A small network was shown many inputs. Here are its activations along a few directions, one row for each input.
In each table, some parts of the input vary, and every possible input appears once, in random order.
A made-up example of a description, with smaller parts first: line(6) and (point or ring(11) or (values(3) and ring(5))).
Shared parts are said once, and a part with two or three values counts as separate values.
In the rows, 128 means zero.

Other details of the inputs vary at random and push rows far along two fixed directions, the same in every table; ignore that.
To show where, the next rows are all for the same input, with only those details redrawn:
[147 107 220  48 108 137  53 159 122  99 130 131]
[118  62 161  90 123 179  70 176 100 126 136 112]
[ 94  98  74 163 124 179 143 150 109 155 149 126]
[155 238 173  97  89  71 142  88 170 100 141 181]
[ 96 147  54 185 118 155 180 123 127 157 153 145]
[133  84 193  67 115 157  60 167 111 111 132 121]
[120 106 145 108 116 157 100 152 116 128 140 129]
[121 200  96 155 104 114 175 101 150 133 149 165]

Table:
R1: [105 117  44 207 151 127 193  87 127 161 139 120]
R2: [121   4 123 145 169 166  81 172 100 131 100  75]
R3: [134 123 186  95 112 132  81 137 126 113 134 136]
R4: [ 91  53  90 147 131 202 113 174  92 154 145 109]
R5: [129 150 124 125 119 117 138 128 143 127 137 140]
R6: [117 148  78 194 137 105 178  97 147 143 129 133]
R7: [127 180 123 152 113 102 162  66 136 137 152 158]
R8: [106 134  44 188 140 134 187 126 142 146 132 126]
R9: [140 115 186 106 124 110  89 126 131 117 127 127]
R10: [158  48 189  82 159 119  64 133 116 101 100  92]
R11: [148 179  87 135 141  83 179 105 164 110 110 144]
R12: [ 92 100  66 146 126 183 148 148 105 158 148 128]
R13: [151 180 204 100 101  85 102  94 148 105 135 160]
R14: [146 140 119 148 144  92 140 117 155 109 106 128]
R15: [174 138 189  74 136  81  93 135 158  78  97 127]
R16: [142 168 153  80 114 101 128 120 148 114 131 149]
R17: [112 154  54 186 147 136 192 120 110 163 110 105]
R18: [110  63  93 118 150 167 123 166 113 137 121 101]
R19: [156 119 224  46 127 127  61 155  96 115 101  99]
R20: [171 230 135 128 135  54 172  87 150 108  86 134]
R21: [109 115  96 163 130 140 140 135 126 146 139 126]
R22: [ 96  72 100 145 140 206 117 169  60 171 125  87]
R23: [114  99 104 158 140 136 144 104 113 152 145 120]
R24: [164 229 168 114 112  41 148  79 187  92 118 163]
Q: What do these inputs look like to the network?
A: line(4) and (point or line(5))
Q: The inputs of R14 and R21 match in every part but the line(4) part. If R2 is changed in the same way as R14 into R21, which row does it become?
A: R9
Q: A walk changes only the line(5) part. It starts at R18 and steps to R8. List the rest of the walk in order.
A: R24, R6, R1
Q: A walk changes only the line(5) part. It starts at R12 and steps to R4. List the rest of the walk in order.
A: R3, R13, R7

Table:
R25: [163 104 211  75 139  96  76 128 136  95 105 106]
R26: [107  59  44 167 163 166 156 156 120 142 120  97]
R27: [134 110 188  70 122 139  76 153 112 120 123 117]
R28: [147 132 149  86 129 104 115 133 150 103 120 138]
R29: [138  97 198  88 112 139  67 131 119 106 143 137]
R30: [117 135  97 175 122 126 139 154 156 123 126 137]
R31: [123 160 131 138 116 107 145 102 142 135 142 145]
R32: [103 131  36 222 143 127 192  91 133 160 142 141]
R33: [137 169 117 132 129 112 150 120 127 131 112 136]
R34: [142 195  98 155 136  87 182  94 148 126 113 131]
R35: [157 194 173 109 116  60 136  85 163 109 126 153]
R36: [137 200 150 110 100 111 140 109 140 121 144 154]
R37: [ 86  76  68 172 137 181 144 150  96 171 141 108]
R38: [148 112 202  41 107 135  65 155 137  90 138 140]
R39: [143 190 103 160 133  79 181  86 153 126 116 133]
R40: [125  95 165  86 117 178  79 170  92 127 128 115]
R41: [170 240 143 121 122  56 170  82 160 101  98 150]
R42: [127 153 131 145 118 106 137  92 142 127 141 155]
R43: [ 89  44  84 144 144 211 110 184  72 166 123  93]
R44: [ 86  79  71 172 127 195 143 153  93 168 154 112]
R45: [121  78 174  99 118 162  80 152 108 128 146 116]
R46: [121 174  78 166 133 112 180 108 134 147 128 135]
R47: [110  96  47 213 157 137 174 104 125 150 127 116]
R48: [115  20 154  69 138 186  57 193 102 122 127 101]
R49: [155 155 188  85 122  87 104 116 140 109 117 133]
Q: What do these inputs look like to the network?
A: point or (line(4) and (point or line(5)))
Q: A walk changes only the line(5) part. It starts at R41 and steps to R34. List the rest of the walk in order.
A: R39, R25, R47
